A small network was trained on invented records. Each row is its activation on one of them, seen along a few directions.
Each row is followed by the record's values for the fields V, G, M, T, K, Z, D, N.
Not every record has every field; a missing one is left out.
Other fields move the rows too, some of them a lot.
(in the rows, 500 means zero)
Random noise pushes rows far along 13 fixed directions. That doesn't count. These rows show it; they differ only by the noise:
[517 492 422 524 583 531 422 363 475 485 587 353 390 382 447 533 529 414
 492 637 522 529 426 421 557 517 572 457 471 430 417 396 381 581 603]
[511 583 573 506 552 462 363 392 455 404 522 571 492 553 461 538 405 563
 570 593 543 692 388 290 558 471 672 391 483 335 485 426 373 387 531]
[371 619 326 372 625 529 493 249 520 377 499 524 421 302 511 384 723 289
 444 562 372 380 590 427 543 583 519 658 448 330 506 568 576 552 576]
[568 614 522 504 530 346 604 630 490 413 529 579 499 442 461 515 586 506
 469 545 601 424 542 471 408 511 405 490 583 736 615 490 431 563 531]
[692 644 415 442 607 554 656 379 582 410 490 543 400 550 583 333 544 496
 393 602 487 160 656 405 760 460 460 648 441 525 739 501 421 702 568]
[540 344 640 372 362 608 551 518 524 874 483 426 665 553 634 614 380 588
 388 439 520 629 357 581 565 378 531 506 360 415 307 457 554 269 528]
[487 502 461 569 315 626 673 444 430 366 673 527 623 654 809 294 778 508
 363 544 481 459 661 358 425 491 552 592 517 497 585 590 579 451 558]
[545 633 516 809 331 291 390 420 372 425 476 588 651 805 481 346 284 613
 550 606 557 576 470 369 629 418 684 308 460 479 585 308 422 380 524]
[599 614 626 259 639 633 521 344 562 517 504 689 468 691 633 535 373 676
 523 577 587 483 381 260 640 393 484 517 523 289 707 666 391 413 485]
[504 439 445 328 330 728 523 134 551 620 515 446 400 467 656 629 523 419
 376 628 587 368 431 508 624 477 424 528 345 482 499 522 466 583 514]
[536 382 527 411 461 633 564 453 613 547 590 345 629 632 523 584 347 538
 516 666 651 596 438 392 537 493 689 385 462 417 496 672 266 404 447]
[577 752 501 507 674 177 569 516 499 638 275 692 491 491 374 372 371 509
 483 442 456 263 538 552 631 426 396 611 472 551 639 369 584 530 561]
[457 586 601 562 332  95 577 696 324 521 433 599 778 367 424 517 571 418
 270 489 391 706 482 394 282 543 588 442 335 615 468 335 734 266 712]
[489 580 685 406 542 515 466 364 409 670 368 491 390 209 402 777 489 468
 390 560 563 695 434 414 321 670 453 523 400 626 359 264 485 568 663]
[521 490 364 583 611 416 492 283 420 469 629 413 297 474 538 424 596 384
 504 621 495 437 405 332 532 401 624 512 485 293 482 401 470 602 630]

[519 437 413 718 488 348 595 427 474 643 412 475 380 675 488 390 370 445
 615 450 536 297 509 604 522 362 546 566 522 448 494 391 559 594 418]  V is v3, G is g1, M is m1, T is t2, K is k1, Z is z1, D is d1, N is n2
[706 475 534 375 632 467 661 721 631 521 497 424 481 456 368 594 404 511
 466 561 597 345 509 501 549 481 407 493 534 677 661 575 333 639 463]  V is v3, G is g2, M is m3, T is t2, K is k1, Z is z1, D is d1, N is n1
[530 567 501 554 509 587 411 320 441 606 459 591 424 618 632 375 467 595
 509 438 444 408 461 536 650 400 389 576 504 384 511 402 599 514 539]  V is v6, G is g2, M is m3, T is t3, K is k2
[650 589 608 301 483 460 506 843 541 457 417 551 747 272 385 557 531 492
 237 450 304 556 566 541 670 572 400 526 313 655 529 406 613 346 635]  V is v3, G is g1, M is m3, T is t4, K is k1, Z is z1, D is d1, N is n1
[568 405 312 470 613 661 455 305 496 407 760 356 211 449 643 476 679 402
 508 635 537 341 379 431 638 394 460 496 559 343 489 498 385 714 588]  V is v3, G is g2, M is m2, T is t3, K is k1, Z is z1, D is d1, N is n3
[404 687 455 376 490 778 332 318 501 453 420 657 454 440 516 564 535 515
 535 511 531 363 522 650 586 664  74 537 635 659 632 564 482 599 457]  V is v3, G is g1, M is m3, T is t1, K is k2, Z is z2, D is d4, N is n1
[568 648 500 470 271 367 466 730 535 291 511 607 757 512 394 575 444 550
 374 624 587 418 524 576 591 573 291 277 475 939 774 583 418 470 493]  V is v6, G is g1, M is m2, T is t3, K is k1
[473 578 634 338 597 392 571 796 531 599 482 622 672 486 455 577 476 605
 528 417 549 588 426 542 368 472 365 489 650 580 551 653 514 306 459]  V is v6, G is g1, M is m2, T is t3, K is k1
[692 367 268 559 635 486 564 756 620 400 759 280 299 319 514 374 779 415
 516 439 480 256 562 715 710 285 487 571 600 602 348 387 354 687 483]  V is v6, G is g2, M is m2, T is t2, K is k1
[665 534 563 471 633 416 537 510 439 469 517 611 391 565 577 460 479 561
 444 486 424 477 419 313 610 386 555 542 440 317 580 398 550 503 655]  V is v3, G is g2, M is m2, T is t3, K is k2, Z is z1, D is d1, N is n1
[380 468 541 425 706 620 534 162 545 730 375 387 337 566 455 552 313 478
 649 541 582 557 482 340 356 549 666 598 530 198 475 634 438 555 407]  V is v1, T is t4
[696 363 561 548 521 386 697 685 614 815 437 466 439 591 562 458 386 641
 476 309 533 271 518 743 635 274 476 603 435 624 444 419 548 582 437]  V is v2, T is t2, K is k2
[297 659 313 657 673 352 333 382 452 383 489 572 333 394 406 327 636 382
 722 433 458 432 562 598 477 517 477 571 676 416 403 440 536 564 446]  V is v6, G is g1, M is m2, T is t4, K is k1
[297 399 520 250 312 804 443 363 505 581 521 512 634 475 639 685 558 430
 469 533 508 664 377 548 371 626 367 473 487 398 410 733 586 293 470]  V is v3, G is g1, M is m1, T is t3, K is k2, Z is z1, D is d1, N is n2
[565 496 519 640 149 916 566 199 550 550 437 325 680 707 669 438 343 618
 299 714 592 411 766 518 671 747 547 463 266 754 567 475 357 687 531]  V is v6, G is g2, M is m2, T is t4, K is k2
[702 538 679 443 360 732 376 409 413 392 495 605 392 425 622 619 551 634
 317 499 397 648 470 340 706 478 490 515 301 506 467 201 524 517 631]  V is v6, G is g2, M is m1, T is t2, K is k2
[449 515 641 342 620 762 424 499 682 498 424 533 473 464 461 596 450 636
 680 407 597 613 597 589 538 559 546 556 604 512 388 615 309 460 256]  V is v2, T is t1, K is k1
[639 400 348 851 409 109 605 706 409 415 606 398 480 587 426 363 467 417
 462 551 501 317 469 515 524 371 576 376 452 629 578 350 522 649 608]  V is v3, G is g1, M is m2, T is t2, K is k1, Z is z2, D is d2, N is n3
[554 483 652 332 439 699 477 483 534 445 474 671 340 472 576 743 505 598
 556 469 645 518 451 520 474 538 306 515 531 627 526 518 413 585 415]  V is v3, G is g1, M is m2, T is t4, K is k1, Z is z2, D is d2, N is n3
[678 361 695 499 353 349 601 789 576 390 534 658 454 604 569 600 506 652
 599 312 612 640 502 493 505 229 702 487 498 567 412 404 418 359 290]  V is v2, T is t2, K is k1
[497 481 571 562 508 408 446 503 389 470 471 503 429 479 363 686 388 482
 544 606 602 616 373 388 301 598 438 367 536 588 566 451 451 568 559]  V is v3, G is g2, M is m1, T is t1, K is k1, Z is z1, D is d1, N is n2
[669 497 553 800 272 471 455 530 350 439 486 375 579 664 459 465 343 538
 428 636 510 632 540 360 578 517 662 361 416 601 515 178 425 504 596]  V is v3, G is g2, M is m1, T is t3, K is k1, Z is z2, D is d4, N is n2
[404 650 593 332 417 566 477 333 586 434 282 714 463 299 469 602 549 496
 454 421 486 469 658 593 500 669 433 610 357 674 471 507 561 567 417]  V is v2, T is t4, K is k2
[258 453 519 618 258 412 563 390 404 523 406 583 696 645 576 458 488 411
 517 468 487 627 562 470 249 582 638 503 457 421 470 592 687 326 451]  V is v3, G is g1, M is m1, T is t1, K is k1, Z is z2, D is d2, N is n3
[551 367 306 546 414 462 407 582 470 197 782 410 309 369 473 611 698 349
 525 628 570 410 357 504 528 434 376 335 571 639 556 516 405 673 511]  V is v3, G is g1, M is m1, T is t2, K is k1, Z is z2, D is d2, N is n3
[608 614 515 376 555 195 430 696 426 323 492 667 560 237 441 433 684 423
 234 399 151 557 474 362 694 383 575 546 231 388 533 306 784 340 733]  V is v2, T is t2, K is k1
[366 484 343 421 705 383 388 679 660 318 502 401 723 434 221 414 396 376
 621 544 388 570 510 523 578 610 691 394 521 302 479 775 407 335 427]  V is v3, G is g2, M is m2, T is t1, K is k2, Z is z1, D is d1, N is n1
[379 410 374 546 677 549 488 602 380 374 834 150 624 377 453 436 710 377
 411 729 432 693 414 227 192 663 566 355 633 393 554 748 477 505 724]  V is v1, T is t3
[554 415 549 593 102 511 447 405 379 561 455 556 631 670 620 556 348 513
 368 545 475 533 379 509 669 428 486 385 262 496 504 326 614 386 575]  V is v3, G is g1, M is m1, T is t3, K is k1, Z is z2, D is d2, N is n3
[299 561 592 538 386 747 273 361 355 526 576 615 432 514 625 633 626 601
 639 458 629 698 383 563 281 561 232 441 740 567 415 498 527 436 416]  V is v6, G is g1, M is m1, T is t4, K is k1
[314 584 621 463 472 681 525 273 382 607 457 626 471 576 653 563 571 541
 582 494 609 638 495 408 205 599 398 583 672 452 480 559 546 429 456]  V is v3, G is g1, M is m3, T is t3, K is k1, Z is z1, D is d1, N is n1
[552 632 571 168 729 632 489 439 634 437 454 706 358 446 515 603 486 586
 555 489 553 400 446 453 555 496 309 579 593 476 649 694 426 558 428]  V is v3, G is g2, M is m3, T is t4, K is k2, Z is z2, D is d4, N is n1
[639 629 407 595 650 310 495 689 458 510 502 642 283 379 544 263 746 535
 484 223 328 177 589 727 699 263 253 701 592 632 504 244 696 643 520]  V is v1, T is t2
[304 536 581 334 406 704 406 431 554 753 394 612 778 637 587 569 317 639
 510 454 539 582 395 665 474 589 279 445 535 470 489 762 592 239 413]  V is v3, G is g1, M is m1, T is t2, K is k2, Z is z1, D is d1, N is n1
[466 337 452 531 568 141 612 623 530 381 540 479 407 482 332 614 458 342
 654 523 589 560 385 405 285 422 770 408 510 371 469 608 437 483 445]  V is v3, G is g1, M is m1, T is t3, K is k2, Z is z2, D is d2, N is n3
[483 553 548 419 761 371 656 658 565 570 381 534 473 333 430 410 621 450
 504 332 383 480 668 519 375 513 581 737 535 430 440 520 612 490 504]  V is v2, T is t1, K is k1
[569 422 495 573 333 551 435 332 515 634 343 475 456 548 509 529 297 485
 464 454 438 434 488 641 800 452 597 521 250 429 350 240 528 535 523]  V is v3, G is g1, M is m2, T is t3, K is k2, Z is z2, D is d2, N is n3
[557 500 610 206 914 410 628 667 566 863 448 337 587 381 307 655 275 507
 411 591 496 545 283 358 366 518 419 501 533 341 634 742 502 437 660]  V is v2, T is t3, K is k1

Which values does each new row have?
[603 384 342 498 493 541 380 480 624 300 561 289 417 365 362 488 502 359
 491 562 412 460 530 524 793 434 709 443 350 411 411 406 348 577 461]  V is v1, T is t1
[572 492 439 515 495 493 557 594 532 444 524 529 413 507 501 527 519 481
 547 499 578 312 501 641 520 484 315 497 593 689 569 525 452 624 471]  V is v3, G is g1, M is m1, T is t3, K is k2, Z is z1, D is d1, N is n2
[782 252 607 534 732 657 612 736 561 433 705 151 397 462 486 523 514 582
 478 558 473 721 544 246 545 447 903 509 454 347 350 386 235 580 599]  V is v1, T is t1
[612 457 456 603 378 177 522 766 518 349 531 573 707 610 507 261 519 518
 404 359 292 457 552 501 724 252 734 458 331 423 542 447 662 296 495]  V is v1, T is t1
[403 588 512 327 865 466 442 398 504 554 420 625 309 430 409 566 424 478
 652 469 488 459 355 411 426 525 389 590 616 248 570 651 536 544 532]  V is v3, G is g1, M is m2, T is t3, K is k1, Z is z2, D is d2, N is n3
[408 439 420 469 534 142 487 693 510 624 464 382 652 342 248 556 422 334
 479 479 440 551 368 609 366 467 529 385 458 504 452 563 606 377 516]  V is v1, T is t4
[558 428 568 730 488 695 446 272 463 591 503 323 287 563 551 527 412 593
 584 538 616 571 551 478 503 537 661 499 495 524 335 274 333 710 510]  V is v2, T is t3, K is k2
[451 566 585 398 156 467 592 207 526 601 289 837 508 767 684 549 383 570
 489 432 625 324 512 538 523 346 389 551 392 543 711 587 638 431 276]  V is v2, T is t2, K is k1
[322 544 466 583 680 436 349 370 377 538 536 538 150 285 441 563 704 427
 697 390 548 531 392 580 236 476 339 583 739 484 340 383 581 654 456]  V is v2, T is t4, K is k1
[530 263 537 530 480 687 512 627 557 738 575 328 406 533 576 550 527 590
 635 330 595 510 465 763 474 361 434 558 642 540 261 465 444 515 331]  V is v1, T is t3
[630 535 579 487 481 422 534 556 506 428 553 567 541 653 498 581 354 597
 490 616 614 523 401 332 533 406 532 352 500 530 707 564 378 466 505]  V is v6, G is g1, M is m1, T is t2, K is k1
[540 355 381 479 545 550 463 660 631 596 551 260 752 597 430 322 338 514
 463 497 341 453 497 589 776 435 629 451 382 308 476 666 504 359 480]  V is v1, T is t4
[552 441 554 522 145 325 661 481 379 814 413 531 663 593 653 576 414 479
 205 511 497 432 409 552 461 402 404 460 259 650 542 353 749 414 650]  V is v3, G is g1, M is m2, T is t2, K is k1, Z is z1, D is d1, N is n1
[524 418 486 700 429 114 664 803 428 512 483 448 666 540 397 442 439 436
 450 485 476 520 524 528 352 492 651 426 424 609 463 427 592 425 595]  V is v3, G is g1, M is m2, T is t3, K is k1, Z is z1, D is d1, N is n3
[483 461 527 600 238 416 584 448 497 384 525 582 561 679 607 475 522 540
 485 498 587 488 559 451 416 438 628 439 457 579 587 579 528 468 405]  V is v2, T is t3, K is k2
[361 445 559 594 597 481 489 567 488 709 512 524 562 678 572 406 431 648
 689 329 533 605 438 597 333 408 521 528 692 370 384 618 567 353 384]  V is v2, T is t2, K is k2
[467 561 369 367 519 225 454 585 714 416 297 673 581 422 286 439 385 368
 623 363 430 306 554 791 788 417 556 518 401 469 447 544 501 384 298]  V is v3, G is g2, M is m3, T is t3, K is k2, Z is z1, D is d1, N is n1
[565 677 671 338 519 412 538 670 489 438 337 687 643 374 455 485 558 547
 338 382 320 601 626 408 533 549 512 607 380 536 568 417 647 349 568]  V is v1, T is t3
[504 636 667 708 392 360 325 598 201 791 424 432 880 601 441 425 275 659
 220 543 294 773 354 350 457 585 433 310 345 505 579 277 785 272 844]  V is v1, T is t4
